Each row below holds a small network's activations on one input, seen along a few directions.
Each table varies a few parts of the input and shows all the possible inputs, shuffled.
Descriptions start from the smaller parts, as in this example, which fits no table here: one of 3 separate values, together with either a single point or one of 9 places around a ring or (one of 5 places around a ring, together with one of 6 places along a line).
Shared parts are said once, and a part with two or three values counts as separate values.

Other details of the inputs shift rows strongly along two fixed directions, in all tables alike. That doesn't count.

Rows:
row 1: [-49  22  41  -2   7  20 -40 -17   0  18  46 -73  -9 -16]
row 2: [-59  20  45   7  -9  18 -29 -10   2  21  28 -63 -15  -3]
row 3: [ 11 -29   7  -5  29 -73  89  17   3 -19 -13 -40  21  46]
row 4: [ 13 -44   0   3  31 -51  60  16 -12 -25  16 -16  23  53]
row 5: [ 16 -55  -8  20  50 -42  59  20 -11  -9 -17 -15   1  41]
row 6: [-17  18  68  30 -24  25 -23   3  27  -1  25 -54  -3   0]
row 7: [  3 -56 -20  28  50 -42  61  13   4 -16 -16 -15   0  37]
row 8: [   0  -25 -100  -28   34    3   14    4  -54   12  -41   69    7   19]
row 9: [-10 -54  13   2   7 -77  54  10 -14  -9  -3  11 -13  39]
row 10: [  42    8 -122  -36  -11    5   36    3  -15  -25  -59  108   46   16]
row 11: [ 49 -32 -79 -13  18  -3  20  14 -39   6 -43  97   1  13]
row 12: [ 12  47 -33   3 -35  82 -68 -16  18 -15  11  43  21 -34]
row 13: [ 29  64 -41 -38 -53  56 -65 -21   3   7 -33  81   2 -66]
row 14: [ -1 -56  24   9  14 -76  73  23 -14  -3   7 -11  -6  56]
row 15: [  0  40  71   1 -19   4 -15  -4  34  15  16 -62 -14 -37]
row 16: [ -2  15  74  14 -10  11 -34  -4  20   9  49 -51 -15 -22]
row 17: [ -7  75 -63 -47 -34  75 -64 -21 -15  22 -26  46  14 -46]
row 18: [-12  -1  66  27   7   6 -41  -9  23  18  11 -44 -46 -45]
row 19: [-21   1  85  14  -4 -18 -31 -12  24   2  47 -59 -28 -29]
row 20: [  0  42 -27  12 -49  75 -55  -9  18  -8  -7  46  14 -20]
Each input here is: one of 4 separate values, together with either a single point or one of 4 places along a line.
Changing only the choice among 4 separate values turns row 9 into row 19. The same change can be made to row 14. Which row results?
Answer: row 16
Which other rows does row 1 become when the choice among 4 separate values takes its other values? List them by row number.
Answer: row 2, row 8, row 17
Which other rows agree with row 3 in the choice among 4 separate values? List them by row number.
Answer: row 10, row 13, row 15, row 17

Rows:
row 21: [  7 -36 -37 -20  28 -42  43   7 -27  -4  -7  23   5  27]
row 22: [ -7  -2  82  38  -5  -1 -20  -1  38  -5  26 -52 -20 -20]
row 23: [-21  12  51  15  11   6 -22  -8  20  17  23 -64 -22 -22]
row 24: [-35   6  56  18  -4   9 -25  -4  15  11  23 -59 -22  -9]
row 25: [  7  41 -36  -7 -16  62 -49  -8  -1   7  -9  30  11 -27]
row 26: [  6 -40 -37  -5  32 -33  37   9 -29  -2 -17  22   3  33]
row 27: [ 30  37 -20   7 -37  60 -41  -8  23 -14  -9  47  15 -25]
row 28: [  7  27 -24 -11 -17  57 -58 -10 -12   8  -1  36  -1 -28]
row 29: [ 36 -28 -20  -7   5 -49  58  15 -12 -18 -21  34  13  34]
row 30: [-39 -13  78  32  19 -18   4   0  20  14  27 -96 -29  -2]
row 31: [ -2 -27 -44 -13  18 -37  49   8 -25 -10  -5  21  22  41]
row 32: [ -5 -34 -38 -17  17 -45  47   9 -23  -2 -15  27   2  34]
row 33: [ -1 -18  67  29   6 -39  18   4  34  -8  23 -54 -19  -6]
row 34: [-22 -11  46   2  23 -32  19   0   6  -1  20 -68  -6   7]
row 35: [  5 -29 -45 -17  26 -33  47  11 -25 -13  -6  19  20  36]
row 36: [ 30 -39 -10   3  10 -43  43  19 -16 -13 -12  41   3  30]
row 37: [  9  40 -31 -16 -16  55 -52 -13  -4   9 -17  32   6 -33]
row 38: [-32  16  43   3  -4   0 -13  -6  15   6  12 -51  -9  -9]
row 39: [  0 -30 -41 -15  23 -40  52   8 -24  -4 -27  18  10  30]
row 40: [-10  -7  95  36   2 -32  14  -1  46 -12  27 -95 -17  -5]
row 41: [  1  42 -27 -19 -28  49 -49 -16  -9   6  -6  36  11 -28]
row 42: [ 36  33  -4  -5 -39  42 -46  -2  11   6  -6  53  -2 -40]
row 43: [  0  41 -35  -7 -24  63 -44  -8   0   9 -12  32   9 -28]
row 44: [  2  36 -26 -15 -27  49 -50 -16  -6  13   2  39   1 -30]
row 45: [ 36  40 -14  -2 -43  61 -39  -2  17  -3  -7  45  16 -23]
row 46: [ -7 -27 -45 -14  16 -37  51  12 -21 -11 -15  22  18  43]
row 47: [  0 -39 -37  -9  19 -37  40   6 -33  -5  -7  26   8  40]
row 48: [-29  11  53  17   5   4 -14  -7  21  19  20 -64 -25 -22]
What is each input in this table made of?
Answer: one of 4 places along a line, together with either one of 2 separate values or one of 5 places around a ring
Changing only the place on the line of 4 turns row 27 into row 40. The same change can be made to row 45. Which row results?
Answer: row 29
Which other rows does row 22 become when the choice among 2 separate values takes its other values? List them by row number.
Answer: row 36
Which other rows does row 26 become when the place on the ring of 5 takes its other values? List them by row number.
Answer: row 24, row 28, row 30, row 47

Rows:
row 49: [ 26  51  27   6 -51  44 -39  -2  37   2   7  10   3 -37]
row 50: [-22  -4  26  14  25  -6   2  -4  15  11   5 -55 -17 -12]
row 51: [ 34 -40  -3  15  13 -39  47   9   1 -33  -6  11  13  35]
row 52: [ 32 -26 -13  -6  -6 -25  21  19  -7 -10  -9  63  -1   5]
row 53: [-27  25  -4   9 -17  50 -48 -12   5  15  -2   0 -10 -22]
row 54: [  6 -18 -51  -9  23  -4  19   3 -19  -6  -6  25  15  20]
row 55: [-30  10  43  -2   8 -19  14  -2   9   6  17 -70  -2   6]
row 56: [  5   1 -71 -13  -2  33 -13  -3 -25  -3 -12  60  20  11]
row 57: [-25  -8  55   1  20 -28   1  -3  -2  16  25 -66 -23  -7]
row 58: [  4   4 -62 -19  -5  25 -11   1 -31   9 -34  60   8   4]
row 59: [-10  53  -3 -12 -18  49 -47 -17  19   8   6 -13   4 -43]
row 60: [ 10   5  66  23 -16 -29  26  -2  38  -8  19 -55  -3   1]
row 61: [-30 -10  37  14  13  -7   6   3  -2   5  25 -57  -2  21]
row 62: [ 29  30  37  12 -42  35 -50 -16  23   7  11  19 -18 -42]
row 63: [-22  -7  39  11  21  -8   6   2   2   6  25 -63  -3  12]
row 64: [ 15  -6  55  34  -8 -13  12  -1  31   0   4 -34 -19  -5]
row 65: [ -5 -34 -33 -16  29 -42  32   1 -26   1  -4  17  -3  17]
row 66: [  2 -34 -32  -4  41 -32  43   7 -14  -8   1  -5  11  30]
row 67: [ 33 -41  -4  -1   3 -49  36   3  -7 -23 -13  34  -1  20]
row 68: [ 20  57  13   1 -51  58 -62  -9  33 -14  -4  29  14 -47]
row 69: [ -4 -31 -24 -21  22 -42  31   6 -36   5  -7  17  -2  24]
row 70: [  5  37   2  -6  -5  56 -51  -8   1  12   9  -8   3 -31]
row 71: [ 11   5 -63 -20  -4  31 -13   1 -33   0 -16  59  21  13]
row 72: [  1 -33 -33 -18  33 -44  33   1 -24   2  -5  16  -3  13]
row 73: [ 14  18 -76 -25 -11  43 -27  -2 -32  11 -41  79  10 -10]
row 74: [  5 -27 -31 -13  33 -32  40   9 -23   5 -26   7   0  20]
row 75: [ 47   2 -44  -1 -18  28  -6  17  -4 -17 -15  84  20  -1]
row 76: [-13 -18 -24 -21  14 -41  50   7 -22  -5 -10  -3  15  39]
row 77: [-41 -13  35  10   7 -18  -4  -6   0  10  27 -44 -19   4]
row 78: [ 34  33  23  20 -35  53 -46   1  28   0  14  16  -1 -29]
row 79: [  9   3 -43 -33  11 -18  30   3 -20  -1 -20  20  20  13]
row 80: [-13  42 -18   2 -20  70 -66 -15   7  17  -9  16  -8 -42]
row 81: [ 14   8 -64 -23   2  26 -12   0 -29  10 -37  60   7  -5]
row 82: [-41   5  26   5   0 -10   9  -5  12   0  19 -53  -2  11]
row 83: [  4   2 -43 -31   8 -17  28   3 -22  -2 -19  22  20  17]
row 84: [-38 -11  30  20  16 -10   5  -2  11  10  10 -56 -17   5]
row 85: [  5   1  64  21 -12 -29  20  -3  39 -22  14 -59   1  -1]
row 86: [ 15  26  39   9 -33  35 -61  -8  25  -7   9  20 -11 -44]
row 87: [ -9 -20 -34 -21   4 -19  13   3 -39   6 -10  38   1  23]
row 88: [ -2  -2 -52 -23   9 -15  28  -1 -13  -6 -15  23  18  15]
row 89: [-21  29   3   2 -19  49 -48  -8  -4  18  -6   0  -9 -20]
row 90: [ 22  -6  53  33  -5  -8  11   0  28 -10  23 -36  -4   5]
row 91: [-18 -40 -25  -9  23 -47  37   3 -26   0   1  10  -4  30]
row 92: [  8   6  49  27 -12  10 -11  13  32   0   3 -16 -16 -22]
row 93: [-27  -5  25  15  21  -6   1  -4  13  11   6 -53 -17  -7]
row 94: [-12 -17 -40 -17  16 -35  46   3 -14  -9 -10   6  16  30]
row 95: [-15 -16 -30 -21   7 -33  44   7 -25  -5 -12   9  16  41]
row 96: [-27   6  35  -2  -1   0 -23  -6  -7  17  19 -34 -17 -10]
row 97: [ 12 -11  72  22 -10 -26   4   7  29   6  27 -32 -26  -9]
row 98: [  6 -14  63  34   8 -18   7   9  32 -23  24 -47  -1   6]
row 99: [ 22  60  14   0 -55  64 -58   1  33  -3   1  32  10 -51]
row 100: [  2  -9  56  31   1 -14   1   7  33 -14   1 -34 -12  -7]
row 101: [  6 -27 -32 -12  31 -25  37  10 -27  -4  -6   6  14  33]
row 102: [-11  31  -6   5 -10  58 -52 -12   7   7  15  -5   3 -24]
row 103: [ 11  15 -80 -30 -15  36 -37 -11 -33   8 -21  91   7 -18]
row 104: [-16 -18 -39 -16  13 -33  45   3 -15  -9  -9   8  15  35]
row 105: [ 30  38  10  16 -41  63 -62 -14  27  -7 -18  29  -7 -46]
row 106: [-36 -14  29  20  15  -5   6  -1   7   1  29 -56  -3  20]
row 107: [  4 -33 -16 -23  34 -52  39   6 -32   6  -6   4  -4  18]
row 108: [ 10 -10  65  34  -3 -19  16  12  35   4  10 -44 -22  -3]
What is each input in this table made of?
Answer: one of 4 separate values, together with either one of 5 places around a ring or (one of 2 separate values, together with one of 5 places along a line)
Changing only the choice among 4 separate values turns row 97 into row 78. The same change can be made to row 57. Which row results?
Answer: row 101
Which other rows does row 94 become when the choice among 4 separate values takes its other values? List them by row number.
Answer: row 80, row 102, row 103
Which other rows does row 72 become when the choice among 2 separate values takes its other values? List them by row number.
Answer: row 107
A walk changes only the place on the line of 5. It starts at row 106 and steps to row 56. List the rest of the walk in order.
Answer: row 102, row 54, row 66
